A small network was shown many inputs. Here are its activations along a few directions, one row for each input.
In each table, some parts of the input vary, and every possible input appears once, in random order.
A made-up example of a description, with smaller parts first: values(2) and (point or line(11) or (line(6) and ring(8))).
Shared parts are said once, and a part with two or three values counts as separate values.
In the rows, zero is written as 128.

Other details of the inputs vary at random and push rows far along two fixed directions, the same in every table; ignore that.

Table:
r1: [128 128 124 136 132 164 165 134  85 123 116 138 153 126 138]
r2: [138 101 120 153 148 116 119 145 184 109 137  95 128 141 106]
r3: [138 100 110 144 144 116 119 156 180 106 140 104 127 152 116]
r4: [119 143 134 130 126 118 160 141  82 156 140 145 164 123 143]
r5: [161 115 119 142 150 116 124 126 197 120 140 128 135 145 139]
r6: [150 127 108 146 147 128 111 154 187 127 140 119 124 134 110]
r7: [164  98 125 159 145 114 117 133 193 111 140 121 130 138 104]
r8: [113 138 121 135 124 165 162 155 105 131 116 144 143 122 152]
r9: [131 128 127 145 132 162 151 128  93 146 113 148 150 123 150]
r10: [120 166 122 115 130 121 168 120  88 162 129 156 164 139 137]
r11: [111 163 128 122 134 133 160 101  99 161 140 159 163 126 134]
r12: [128 127 115 130 129 160 159 142  86 116 122 145 151 136 147]
r13: [127 131 114 123 141 155 160 127  92 128 115 144 147 143 163]
r14: [107 104 197  88  81  51  23  82 162 115 142  90  48  94  84]
r15: [109 147 155  72  83 141  90  86  85 127  90 136  73 111 139]
r16: [111 128 125 146 129 165 165 149  98 137 110 140 143 123 138]
r17: [121 145 115 139 135 169 154 148  98 148 117 138 134 120 129]
r18: [100 152 128 140 120 120 172 158  83 139 139 136 153 123 131]
r19: [119 146 100 126 134 168 150 155  96 138 117 139 138 120 143]
r20: [ 66 157 186  83  68 110  73  99  63 133 119 111  52  82  93]
r21: [156 102 110 140 138 114 113 138 186 102 140 120 129 134 123]
r22: [146 114 135 157 137  83 125 123 192 120 179 124 145 128  91]
r23: [ 99 133 172  79  68 143  88 107  73 105  89 132  70  91 135]
r24: [ 83 145 189  61  69  86  88  95  66 124 101 123  74  98 125]
r25: [129 126 121 140 138 163 154 130  85 140 115 135 160 128 149]
r26: [132 147  99 116 133 160 153 115 101 142 113 152 144 135 159]
r27: [158  97 113 149 154 112 103 137 176 116 141 113 138 153 127]
r28: [145 119 108 150 155 127 116 146 172 124 139  97 126 138  99]
r29: [102 115 201  75  81  50  31  70 165 105 132  95  46 100  88]
r30: [110 130 108 131 128 162 161 155 100 127 114 139 144 122 153]
r31: [118 148 131 133 116 120 173 144  80 134 142 151 160 121 130]
r32: [127 134 111 122 135 155 158 125 102 130 112 150 147 128 168]
r33: [135 144 110 123 139 161 160 107  94 145 114 138 145 141 144]
r34: [124 118 135 161 139  84 124 138 191 126 175 107 136 131  92]
r35: [163 119 113 141 148 118 117 107 186 135 134 126 125 151 119]
r36: [131 135 123 134 125 163 147 134  97 141 118 150 152 122 160]
r37: [159 102 121 141 154 110 119 116 185 114 134 106 129 145 121]
r38: [ 84 140 153  72  85 146  82 124  57 115  92 110  58 104 123]
r39: [160 102 127 148 151 111 119 117 191 122 135 122 126 145 124]
r40: [133 142 117 154 146  85 124 157 161 136 161 111 135 136  92]
r41: [161 115 101 130 155 113 111 115 182 120 138 118 128 165 122]
r42: [157 104 106 146 147 117 110 135 179 120 138 119 139 138 137]
Each input here is: line(6) and (values(2) or ring(5)).
- The inputs of r42 and r19 match in every part but the line(6) part. If r25 is changed in the same way as r42 into r19, which row does it become? => r28
- The inputs of r26 and r32 match in every part but the line(6) part. If r15 is changed in the same way as r26 into r32, which row does it become? => r5
- Which other rows does r34 become when the values(2) part takes its other values? List them by row number. => r18
- Which other rows does r31 become when the values(2) part takes its other values? List them by row number. => r22

Table:
r43: [132 120 113 168 137 191 156 147 121 127 117 136 145 113 132]
r44: [151 129  92 138 160 105 100 145 184 137 146 102 125 157 109]
r45: [118 125 121 134 143 153 184 129  63 137 116 137 174 138 161]
r46: [140 119 124 143 134  80 127 154 194 108 165 125 143 132 114]
r47: [147 128  91 137 161 108 108 148 189 131 137  99 121 158 110]
r48: [ 98 146 132 133 120 141 177 156  77 140 126 153 164 113 160]
r49: [121 134 121 124 133 148 180 124  67 124 122 146 168 140 152]
r50: [127 151 124 120 131 157 155 101  86 164 123 165 156 125 162]
r51: [159  91 125 150 154  88 114 122 172 119 150 106 149 153 118]
r52: [153  92 125 148 148  93 131 124 179 101 146 108 141 161 113]
r53: [ 57 141 209  66  47 127  62  83  55 113  88 105  16  70  90]
r54: [178  94 114 150 150 144 103 121 210 110 123 132 124 138 145]
r55: [102 148 131 134 120 140 167 153  68 148 135 154 167 112 157]
r56: [173 124 122 138 147  95 111 100 198 138 150 140 141 144 122]
r57: [139 116 130 168 154 113 118 133 191 139 154 105 133 129  87]
r58: [ 99 115 164  56  63 143  25 115  95  91  62  92   7 100 120]
r59: [171  69 114 156 151 134 112 140 184  88 126 102 130 149 133]
r60: [108 156 133 127 110 132 176 158  63 143 136 163 168 109 153]
r61: [107 164  98 109 131 160 161 145  78 139 109 134 125 140 138]
r62: [112 110 198  92  75  60   5  88 165 110 130  73  18  90  52]
r63: [ 65 141 203  75  57 126  49  85  48 135  98 104  34  72  97]
r64: [127 134 127 132 131 142 180 128  52 138 123 152 177 138 155]
r65: [158 135  93 134 155  96 106 147 183 132 148 108 127 155 103]
r66: [120 152 125 114 131 162 166 101  87 159 110 163 153 123 168]
r67: [160 119 121 137 147 106 124  99 208 127 143 133 135 149 122]
r68: [ 99 158 132 137 124 167 171 128  73 149 130 146 145 107 117]
r69: [151 136  88 129 157 105 113 146 189 121 144 107 121 159 103]
r70: [122 161 122 106 123 163 165  96  82 150 114 171 151 124 163]
r71: [ 95 149 135 128 110 140 184 155  78 128 130 159 155 114 153]
r72: [152  85 115 157 136 122 112 168 200  97 138 122 130 127 131]
- Describe the family of inputs behind these rows. => values(5) and (point or ring(5))
- The inputs of r50 and r51 match in every part but the values(5) part. If r67 is changed in the same way as r50 into r51, which row does it become? => r52
- Which other rows does r62 become when the ring(5) part takes its other values? List them by row number. => r53, r57, r63, r68

Table:
r73: [180 101  99 175 170 145 129 140 197 121 122 130 151 163 111]
r74: [108 139 110 115 128 214 141 155  52 132  96 140 121 102 139]
r75: [ 78 177 127 118 121 147 150 138  85 164 119 141 133 113 119]
r76: [ 95 140 156  85 112 138 133  92  49 128  98 147 124 128 162]
r77: [163 105 138 114 113  91  49 101 226 107 133 122  77 122 106]
r78: [105 124 175  62  59  99  55  94 129 102  84 118  51 111 156]
r79: [104 154 158 107 111 113 102  99  75 150 117 127  97 103 121]
r80: [133 103 149 174 137  82 143 155 178 106 163 115 153 118 118]
r81: [125 150 117 126 133 171 188  89  65 150 126 160 168 123 151]
r82: [123 153 127 109 125 125 153 126  73 161 138 138 148 130 137]
r83: [144 108 118 212 177 131 189 167 182 142 194 139 206 136 124]
r84: [133 170  82 153 137 119 190 165 127 146 153 145 184 162 111]
r85: [160  82 113 141 156 108 114 127 180  98 123  97 117 157 132]
r86: [141  85 123 103 113 109  56 144 173  84 125  74  61 126 105]
- Describe the family of inputs behind these rows. => values(2) and (point or line(6))
- The inputs of r73 and r85 match in every part but the values(2) part. If r77 is changed in the same way as r73 into r85, which row does it become? => r78
- Which other rows does r86 become when the values(2) part takes its other values? List them by row number. => r74
